These are the activations of a small neural network, seen along a few directions. Each row is one input.
In each table, some parts of the input vary, and every possible input appears once, in random order.
A made-up example of a description, with smaller parts first: one of 2 separate values, together with either a single point or one of 9 places around a ring or (one of 5 places around a ring, together with one of 6 places along a line).
Shared parts are said once, and a part with two or three values counts as separate values.

Other details of the inputs shift rows strongly along two fixed directions, in all tables alike. That doesn't count.

A family of inputs:
x1: [-129,14,-141,-30,11,-124,25,-146,94,-195,94]
x2: [-60,597,-233,-154,94,-169,-88,-930,389,186,97]
x3: [-328,-32,182,129,4,-1,-340,-346,178,-138,-323]
x4: [-152,-145,173,156,-82,148,-206,-8,32,-19,-134]
x5: [67,-256,-28,285,31,-20,-13,306,-231,-283,-371]
x6: [-378,-343,-14,292,209,-21,-184,27,-96,-69,-295]
x7: [236,-94,138,322,-143,78,-151,216,-194,-207,-545]
x8: [78,15,73,382,24,13,-248,-121,-144,-116,-655]
x9: [-406,-377,18,256,134,1,-186,-16,-54,-163,-263]
x10: [-409,-318,363,-254,331,-274,-45,-312,-104,110,-452]
x11: [-190,422,44,92,204,-144,-214,-403,175,41,-243]
x12: [-65,-363,-2,-64,-130,202,136,598,-61,-75,477]
x13: [-243,-149,17,202,227,-15,-44,275,-73,-82,-143]
x14: [-152,-136,200,261,-133,4,-327,-180,-3,-293,-544]
x15: [-82,326,-212,-267,184,-67,233,89,138,255,739]
x16: [49,107,72,-106,-89,193,52,284,72,279,469]
x17: [139,296,-322,-381,-62,-67,356,-30,263,53,706]
x18: [348,-92,-190,14,-71,78,297,495,-128,-84,133]
x19: [351,-114,8,29,-344,295,64,294,-152,75,265]
x20: [211,-187,-91,-27,-175,85,209,541,-127,-173,311]
x21: [111,537,-158,-247,-87,-118,37,-547,375,55,214]
x22: [225,-311,380,-77,-28,-76,-60,-410,-269,140,-858]
x23: [291,306,267,-760,-54,-75,325,-205,44,543,516]
x24: [92,261,153,-140,-61,95,87,420,142,81,339]
x25: [-289,682,-56,-115,281,-244,-162,-696,368,238,126]
x26: [-308,-352,-18,224,44,-29,-196,-99,-79,-288,-294]
x27: [563,-131,-19,220,-254,291,116,539,-272,28,-159]
x28: [-286,-212,73,110,74,-60,-83,239,25,-258,-103]
x29: [32,-122,23,357,-51,61,-286,-244,-169,-28,-531]
x30: [123,-90,-192,-171,-145,99,225,262,-15,-27,589]
x31: [211,-183,206,182,-148,297,18,739,-187,33,4]
x32: [-241,282,-1,74,134,-96,-255,-529,155,132,-134]
x33: [-164,480,-269,-137,335,-242,103,-348,213,104,279]
x34: [-301,31,-19,181,257,-217,-138,-119,25,-234,-351]
x35: [-47,-171,208,-407,182,-230,179,-286,-157,209,-127]
x36: [145,283,334,-785,-20,-71,285,-134,76,538,567]
x37: [-237,237,-88,-405,42,-69,215,161,327,52,832]
x38: [-325,323,101,90,235,-123,-239,-397,233,127,-172]
x39: [342,-179,-252,79,-52,148,276,438,-211,84,213]
x40: [-342,391,-136,-248,206,-277,30,-293,326,-66,369]
x41: [0,-110,122,281,-175,5,-285,-248,-41,-293,-587]
x42: [-74,401,-197,-286,208,-80,252,137,162,193,700]
x43: [446,-200,57,217,-270,296,46,558,-324,74,-4]
x44: [310,-288,4,255,-312,215,-126,-12,-162,-182,-425]
x45: [-415,97,-179,69,313,-202,-135,-430,110,51,-15]
x46: [204,-135,85,3,-301,294,28,361,-113,75,314]
x47: [-246,-175,540,-229,163,-165,-177,-432,-43,186,-595]
x48: [-69,-230,288,258,-143,100,-244,269,-38,-256,-422]
x49: [-59,-271,-151,169,-15,36,-11,-9,-133,-110,-30]
x50: [431,-197,123,124,-396,243,28,565,-209,-162,-28]
x51: [-191,440,89,46,157,-199,-219,-382,228,-68,-276]
x52: [-169,441,-13,-248,-16,-71,-103,-481,351,82,361]
x53: [-70,66,-12,-147,88,11,202,536,66,-4,458]
x54: [330,-168,48,277,-264,101,-114,87,-127,-247,-558]
x55: [181,-41,-41,381,-18,42,-197,-220,-148,-24,-658]
x56: [371,-481,-210,124,-256,284,254,546,-294,-49,196]
x57: [129,-456,-166,224,-145,111,22,112,-188,-251,-259]
x58: [-24,-114,-141,-133,-61,120,189,318,-35,74,620]
x59: [173,207,98,-183,-233,104,71,314,104,-4,410]
x60: [-269,125,-256,88,276,-206,-92,-500,85,47,-53]
x61: [280,106,-288,-67,53,52,322,290,-42,100,329]
x62: [-17,-276,-245,323,107,-23,-75,-184,-168,-73,-442]
x63: [87,87,-128,241,5,0,-202,-475,-15,68,-463]
x64: [-40,97,172,-774,158,-185,395,-37,19,423,642]
x65: [-27,-55,-73,-199,-120,49,198,386,44,-89,585]
x66: [28,111,161,-206,-225,149,55,314,193,16,468]
x67: [-137,211,-248,6,173,-280,-12,-490,223,-186,-208]
x68: [415,-320,81,104,-446,348,19,467,-239,-95,101]
x69: [-347,-271,24,317,250,-54,-164,84,-103,-92,-348]
x70: [-174,-27,-166,249,247,-157,-105,-261,-68,-57,-293]
x71: [446,-611,206,-283,-124,101,405,425,-455,181,-118]
x72: [14,807,-176,-164,201,-300,-26,-731,438,110,-43]
Each input here is: one of 2 separate values, together with one of 4 places along a line, together with either a single point or one of 8 places around a ring.
Changing only the choice among 2 separate values turns x16 into x6. The same change can be made to x22. Which row results?
> x71
Changing only the choice among 2 separate values turns x63 into x62. The same change can be made to x43. Which row results?
> x70
Change only the choice among 2 separate values in x7. List by row number the other rows that result.
> x5
A walk changes only the place on the line of 4. It starts at x72 and steps to x7. List the rest of the walk in order.
> x51, x24
Change only the choice among 2 separate values in x56. List by row number the other rows that result.
> x2
Change only the place on the ring of 8 in x12. List by row number the other rows that result.
> x6, x9, x13, x28, x37, x53, x69
A walk changes only the place on the ring of 8. It starts at x32 and steps to x46. List the rest of the walk in order.
> x52, x14, x59, x51, x11, x25

A family of inputs:
x73: [-161,-275,113,226,8,-51,-159,228,-147,-259,-347]
x74: [-63,544,44,-407,170,-186,24,-608,257,411,225]
x75: [-123,-63,38,-4,13,-48,14,229,50,-86,10]
x76: [-195,-420,2,249,79,29,-26,143,-121,-142,-322]
x77: [-45,-324,41,56,14,50,71,471,-226,-178,10]
x78: [102,-209,80,168,-134,135,-3,496,-58,-181,-69]
x79: [-481,35,81,230,226,-256,-335,-392,67,-171,-435]
x80: [21,-122,23,330,-112,94,-201,139,-109,-352,-355]
x81: [598,43,98,-454,-272,210,483,601,-108,343,605]
x82: [-6,78,153,-251,-73,-29,-60,-455,65,189,-8]
x83: [67,-86,-117,-180,-3,34,274,434,-82,7,555]
x84: [467,-411,234,-213,-435,327,226,479,-215,160,183]
x85: [191,-325,259,23,-145,32,-44,-42,-183,-52,-539]
x86: [-130,603,-295,-130,116,-209,43,-468,434,31,331]
x87: [-53,205,-306,40,96,-130,-11,-248,125,-100,96]
x88: [-199,46,66,190,91,-111,-234,-107,75,-251,-308]
x89: [-135,92,188,76,178,-228,-265,-648,-60,38,-645]
x90: [152,-136,-106,-247,-99,226,359,702,-96,208,894]
x91: [223,584,-55,-420,128,-163,235,-265,137,357,351]
x92: [-25,516,45,-506,94,-265,72,-647,266,229,226]
x93: [142,-429,-20,504,-232,245,-126,398,-211,-248,-448]
x94: [-52,-325,-161,259,40,-22,7,80,-109,-219,-320]
x95: [-243,-312,93,225,136,-20,-118,136,-200,-200,-247]
x96: [229,-353,-149,89,-168,216,205,646,-294,-55,396]
x97: [-80,171,115,166,237,-225,-238,-620,-88,83,-697]
x98: [175,-349,246,4,-202,33,-83,-103,-245,-131,-461]
x99: [450,-163,129,31,-101,125,169,327,-263,107,-285]
x100: [206,-91,157,-248,-184,20,85,-147,-25,55,-92]
x101: [-379,114,78,295,194,-190,-376,-404,115,-215,-443]
x102: [-126,215,-15,-260,27,-12,147,183,256,175,562]
x103: [-213,596,-263,-83,131,-129,-69,-488,378,128,388]
x104: [174,-66,-237,-141,-59,79,256,402,-79,-22,541]
x105: [271,-517,-119,381,-240,346,17,644,-349,-131,-38]
x106: [-250,-112,21,-7,144,25,-17,129,-26,8,121]
x107: [93,-297,269,35,-126,94,-176,-89,-220,56,-462]
x108: [-54,-163,-189,76,34,47,72,87,7,-38,53]
x109: [-143,624,-294,-132,122,-225,-1,-472,364,-2,362]
x110: [-62,546,-141,-211,16,12,64,-172,428,109,556]
x111: [-32,558,-268,-134,18,-88,71,-210,268,111,614]
x112: [-70,506,76,-449,95,-235,21,-672,235,290,269]
x113: [392,160,-109,-198,-310,296,326,696,80,28,765]
x114: [-235,-310,144,270,6,61,-219,223,-133,-125,-318]
x115: [208,-52,197,-123,-40,68,56,-27,-44,211,-156]
x116: [-338,144,0,329,101,-50,-406,-461,145,-200,-476]
x117: [276,-591,324,143,-274,230,-60,275,-322,-20,-582]
x118: [86,-20,-261,113,-10,3,63,45,58,-111,43]
x119: [164,498,19,-502,73,-164,204,-296,162,310,391]
x120: [-65,317,-31,-171,-5,60,38,157,231,159,590]
x121: [228,-115,-138,-297,-113,152,463,720,-38,113,824]
x122: [280,361,16,-322,14,38,206,2,13,454,375]
x123: [44,-49,-223,140,-10,69,25,33,83,-38,63]
x124: [-168,-12,207,-6,35,-186,-272,-743,-28,-51,-563]
x125: [-91,-234,140,312,-29,111,-200,212,1,-190,-373]
x126: [-38,-345,37,51,1,73,121,483,-154,-140,-27]
x127: [-255,-341,86,177,122,34,-68,151,-71,-146,-316]
x128: [-39,-96,57,373,-106,108,-237,89,-112,-264,-282]
x129: [-226,247,-265,160,220,-193,-172,-538,161,-90,-66]
x130: [-34,346,60,-73,240,-185,-59,-611,173,263,-374]
x131: [-403,-64,-168,290,267,-164,-247,-509,50,-122,-434]
x132: [-27,-374,-8,159,-7,78,69,406,-269,-107,91]
What do these inputs look like to the network?
> one of 5 places around a ring, together with either one of 4 places along a line or one of 8 places around a ring
Changing only the place on the ring of 5 turns x91 into x99. The same change can be made to x83. Which row results?
> x121
Changing only the place on the ring of 5 turns x101 into x78. The same change can be made to x96. Which row results?
> x94
Which other rows agree with x84 in the place on the ring of 5? List them by row number.
> x76, x93, x102, x108, x110, x115, x117, x123, x125, x127, x130
Change only the place on the ring of 8 in x77. List by row number the other rows that result.
> x73, x80, x83, x87, x88, x104, x109
A walk changes only the place on the ring of 5. It starts at x85 and steps to x92. List the rest of the walk in order.
> x112, x107, x117
Which other rows agree with x103 in the place on the ring of 5? List them by row number.
> x74, x82, x90, x105, x106, x107, x114, x116, x120, x122, x131
